Each row below holds a small network's activations on one input, seen along a few directions.
Each table varies a few parts of the input and shows all the possible inputs, shuffled.
A made-up example of a description, with smaller parts first: one of 8 places around a ring, together with either a single point or (one of 2 separate values, together with one of 4 places along a line) or one of 11 places around a ring.
Shared parts are said once, and a part with two or three values counts as separate values.

Rows:
row 1: 1.244  -0.990  -3.972  2.109  1.137  -4.458  4.237  3.157  0.908  -2.584  5.714  -1.430  -3.285
row 2: -0.635  1.789  -0.219  2.202  -0.670  -6.310  1.760  1.898  1.791  -1.409  2.845  -1.806  -4.065
row 3: 0.729  -2.177  2.417  -5.500  -0.091  -0.558  -2.489  -0.614  -1.742  -5.613  -4.486  -2.505  -6.487
row 4: -5.911  3.269  0.233  2.644  -2.355  2.292  5.334  2.524  -1.689  -2.449  -1.083  4.767  2.291
row 5: 3.107  0.249  -6.443  -3.465  -0.888  7.127  4.119  -6.701  4.257  3.515  1.089  2.413  1.950
row 6: -0.830  -0.765  7.379  7.805  0.692  -0.812  1.606  1.593  1.085  -0.513  -1.172  1.184  3.553
row 7: -2.610  -3.523  -7.358  0.232  -1.958  0.039  -1.421  -1.930  -6.119  6.127  5.534  6.726  3.529
row 8: 2.340  4.742  -1.936  -3.770  -0.382  4.445  2.400  -6.262  4.191  4.307  -1.627  2.350  2.640
row 9: 3.401  -2.192  -4.046  -3.676  3.169  -0.543  1.538  0.859  -2.952  -6.100  4.420  -2.796  -5.409
row 10: -1.377  -2.806  0.275  0.734  1.874  -0.472  -6.008  1.815  -3.074  7.231  -2.379  7.594  6.501
row 11: 0.909  1.844  -1.070  -1.069  -0.463  0.247  -6.475  -1.773  3.752  4.727  1.948  -8.147  1.885
row 12: 3.265  -1.773  -3.747  -5.678  3.898  1.382  0.353  0.210  -4.239  -8.757  2.082  -1.532  -5.695
row 13: 4.254  -3.611  4.926  -2.981  -0.427  -1.563  -0.831  3.427  -1.944  -2.477  -4.640  -3.778  -3.731
row 14: 1.698  0.121  -0.057  -5.251  0.960  -0.503  -1.543  -0.538  -2.961  -7.138  -1.209  -1.536  -6.960
row 15: 2.089  -2.414  5.334  3.942  -0.205  -3.911  0.446  3.522  0.679  0.527  -1.995  -2.987  -2.002
row 16: -4.736  0.210  -1.124  -0.251  1.341  -1.722  -6.605  0.342  -2.412  6.925  -0.899  6.827  4.509
row 17: 4.841  -0.559  0.759  0.075  -1.020  1.604  -5.666  -0.050  2.066  5.105  -0.479  -8.104  4.132
row 18: 2.541  2.621  -3.736  -2.743  -2.270  0.406  -5.205  -1.736  3.545  3.052  5.761  -6.401  1.814
row 19: -4.284  0.456  -4.852  4.011  -1.229  3.901  7.606  2.724  -3.223  -2.601  -0.548  4.044  2.680
row 20: -2.654  -1.349  -4.554  5.169  -1.133  -2.568  6.449  1.521  1.609  -2.698  3.727  1.242  2.168
row 21: -4.143  0.929  -3.774  -0.667  -1.672  -1.716  -4.878  -1.125  -4.216  6.629  2.552  7.194  3.025
row 22: 0.855  -0.971  2.939  -2.876  -0.090  -2.532  -1.689  0.753  -0.754  -2.610  -2.755  -3.322  -6.919
row 23: -1.352  0.133  3.348  3.747  0.133  -5.275  0.501  1.615  2.230  0.713  0.566  -2.715  -4.378
row 24: -3.365  -1.075  7.264  5.094  0.599  5.256  2.829  3.034  -1.485  -0.637  -4.249  4.475  3.499
row 25: 4.559  -3.665  4.306  -5.031  -0.660  0.568  -1.702  2.006  -3.339  -5.089  -6.360  -2.560  -4.003
row 26: -4.639  1.401  5.015  7.095  0.029  -2.297  1.243  0.062  2.888  -0.916  0.311  0.929  0.758
row 27: -4.462  1.935  0.326  5.502  -1.909  -3.757  3.102  0.263  2.562  -2.750  1.942  1.083  1.052
row 28: 4.864  -0.079  -6.739  -2.069  -1.578  2.884  -3.611  -1.193  3.695  2.087  8.669  -4.827  1.453
row 29: 4.207  1.492  3.000  -1.851  2.267  4.581  1.377  -5.875  2.311  5.093  -6.618  0.691  5.982
row 30: -7.152  1.791  5.018  2.596  0.174  2.678  3.339  1.760  -0.019  -1.596  -2.645  4.080  2.621
row 31: 1.153  3.712  1.097  -2.969  1.983  3.902  1.070  -6.164  4.564  4.961  -4.240  1.346  3.776
row 32: 2.093  1.256  -0.009  -3.108  0.742  -2.316  -1.188  0.874  -1.966  -5.061  0.224  -2.497  -6.884
The inputs of row 21 and row 10 match in every part but one. If row 27 is changed in the same way as row 21 into row 10, which row does it become?
> row 6
Describe the family of inputs behind these rows.
> one of 4 places along a line, together with either one of 3 separate values or one of 5 places along a line
Which other rows does row 14 become when the place on the line of 5 takes its other values? List them by row number.
> row 2, row 4, row 27, row 32
Which other rows does row 5 become when the choice among 3 separate values takes its other values? List them by row number.
> row 7, row 28

Rows:
row 33: 1.328  0.330  -1.195  -3.014  0.197  2.142  -1.815  -1.790  -0.090  1.199  -0.187  0.175  0.836
row 34: -0.734  -0.857  -1.603  2.142  -0.356  -2.684  0.143  2.430  -0.953  -1.868  3.294  -0.845  -1.807
row 35: 2.236  -0.121  1.961  -2.413  0.751  1.779  -2.274  -1.483  0.619  2.392  -2.319  -0.469  1.540
row 36: 0.429  -1.414  -2.024  0.324  0.331  -1.120  2.006  1.433  -1.390  -3.398  1.724  -0.513  -3.075
row 37: -0.290  0.413  3.803  1.825  0.076  -1.510  1.097  1.718  0.829  -2.875  -0.943  -2.015  -2.498
row 38: 1.221  0.708  -3.816  -2.032  -0.042  0.756  -0.641  -2.172  0.670  1.627  2.259  -0.029  0.475
row 39: -6.153  0.887  1.096  5.604  -0.535  1.086  2.934  -0.121  -0.228  3.669  -1.306  7.503  7.127
row 40: 0.246  -0.399  4.155  -0.657  0.208  -0.886  0.128  1.070  -0.848  -2.800  -3.318  -0.706  -3.390
row 41: -0.195  -0.867  0.347  -1.095  0.149  -0.056  1.185  1.298  -1.849  -3.941  -1.577  -0.468  -3.024
row 42: 1.941  0.431  1.250  -0.101  0.008  0.979  -0.908  -0.822  2.177  2.742  -0.917  -2.304  2.109
row 43: -0.030  0.889  -3.974  -0.582  -0.787  -0.487  -1.855  -1.562  1.064  3.253  3.291  -0.330  1.706
Describe the family of inputs behind these rows.
> either a single point or (one of 2 separate values, together with one of 5 places along a line)
Which other rows does row 37 become when the choice among 2 separate values takes its other values? List them by row number.
> row 42

Rows:
row 44: 2.835  -1.838  1.525  -3.104  0.634  -2.058  0.128  3.247  -1.684  -8.690  0.154  -5.315  -9.607
row 45: -0.981  -0.766  -2.511  -0.344  -0.031  -0.442  -0.583  -0.884  -0.938  1.833  1.027  1.502  1.338
row 46: 2.127  -0.309  1.022  -1.516  0.218  -3.483  0.101  3.968  -1.416  -8.328  1.091  -6.410  -9.154
row 47: 5.129  -1.828  4.294  -2.518  1.935  -2.509  -0.365  2.653  -0.883  -7.867  -2.387  -7.521  -8.823
row 48: -2.192  -0.543  -1.448  0.989  0.502  0.154  -0.389  -0.101  -0.621  1.012  0.673  1.934  2.169
row 49: -1.492  -0.140  1.188  1.269  -0.224  1.341  0.640  0.187  -0.453  1.147  -1.756  2.845  1.749
row 50: 0.934  0.099  -3.273  -1.673  -0.186  0.984  0.426  -1.896  0.457  0.823  1.108  0.168  -0.498
row 51: -2.301  0.040  -0.436  1.947  0.176  -0.278  1.374  0.074  -0.728  0.619  -0.096  3.779  1.351
row 52: 0.722  0.265  0.858  -1.290  -0.086  -0.032  -1.997  -0.859  1.059  3.445  -0.814  0.252  1.804
row 53: -1.918  0.245  3.704  1.790  -0.528  0.943  1.459  -0.134  0.783  0.813  -3.477  0.889  2.733
row 54: 0.451  0.340  -3.029  0.475  -1.071  -0.245  -0.198  -0.205  0.621  1.689  3.124  -0.685  1.381
row 55: -2.558  0.525  0.851  2.499  0.072  0.951  2.485  0.603  -0.198  -0.109  -0.077  3.282  1.735
row 56: 1.786  0.963  0.521  -2.107  0.424  0.753  -1.874  -1.302  1.813  2.403  -0.627  -0.966  1.810
row 57: 2.551  1.075  0.290  -1.964  0.378  1.293  -0.930  -2.306  2.184  1.895  -0.854  -1.104  0.196
row 58: 1.398  0.129  -1.554  -2.197  0.050  1.135  -1.328  -1.472  0.079  2.102  0.414  0.566  0.715
row 59: -2.544  0.424  -0.575  3.647  -0.208  -0.830  1.690  1.450  0.289  0.761  1.471  2.451  2.029
row 60: 0.532  0.956  -3.033  0.381  -0.865  0.312  0.481  -1.272  1.546  0.913  2.689  -1.060  0.330
row 61: -3.295  0.768  0.337  3.771  0.019  -1.082  3.219  0.771  -0.026  0.026  0.817  2.445  1.874
row 62: -0.362  0.207  1.804  -0.127  -0.389  0.370  -1.505  0.164  0.842  2.789  -1.698  0.559  2.714
row 63: -0.717  -0.008  -1.983  1.898  -0.992  -0.873  -0.730  -0.451  0.204  1.657  2.989  0.462  1.898
row 64: -2.132  0.017  -1.469  2.695  -0.436  -1.470  -0.040  -0.147  -0.257  1.213  2.027  1.420  2.280
row 65: -1.905  0.544  1.627  1.459  -0.113  1.125  1.914  -0.189  -0.564  0.284  -2.468  3.063  1.658
row 66: 0.153  -0.145  -2.734  -1.051  -0.027  0.889  -0.638  -1.162  -0.153  1.635  1.775  0.109  0.762
row 67: 1.903  0.942  -1.159  -2.030  0.200  2.184  -0.566  -2.317  0.780  0.657  -0.083  -0.372  0.362
row 68: -1.375  0.044  2.761  1.326  -0.547  0.907  -0.040  0.318  0.651  1.766  -2.938  1.062  2.629
row 69: 4.259  -2.074  2.809  -3.625  1.251  -2.427  0.042  2.479  -2.172  -8.677  -1.513  -5.705  -9.577
row 70: 0.044  -0.100  -0.725  -0.979  0.000  1.293  -1.566  -0.740  -0.321  2.292  -0.007  0.754  1.884
row 71: -1.052  0.168  0.337  0.377  -0.155  1.096  -1.213  -0.476  -0.894  1.896  -0.565  1.598  2.259
Describe the family of inputs behind these rows.
> one of 4 places along a line, together with either a single point or one of 6 places along a line
The inputs of row 49 and row 68 match in every part but the place on the line of 4. If row 65 is changed in the same way as row 49 into row 68, which row does it become?
> row 53
List by row number the other rows that have the place on the line of 4 in common with row 50.
> row 44, row 45, row 48, row 51, row 55, row 66
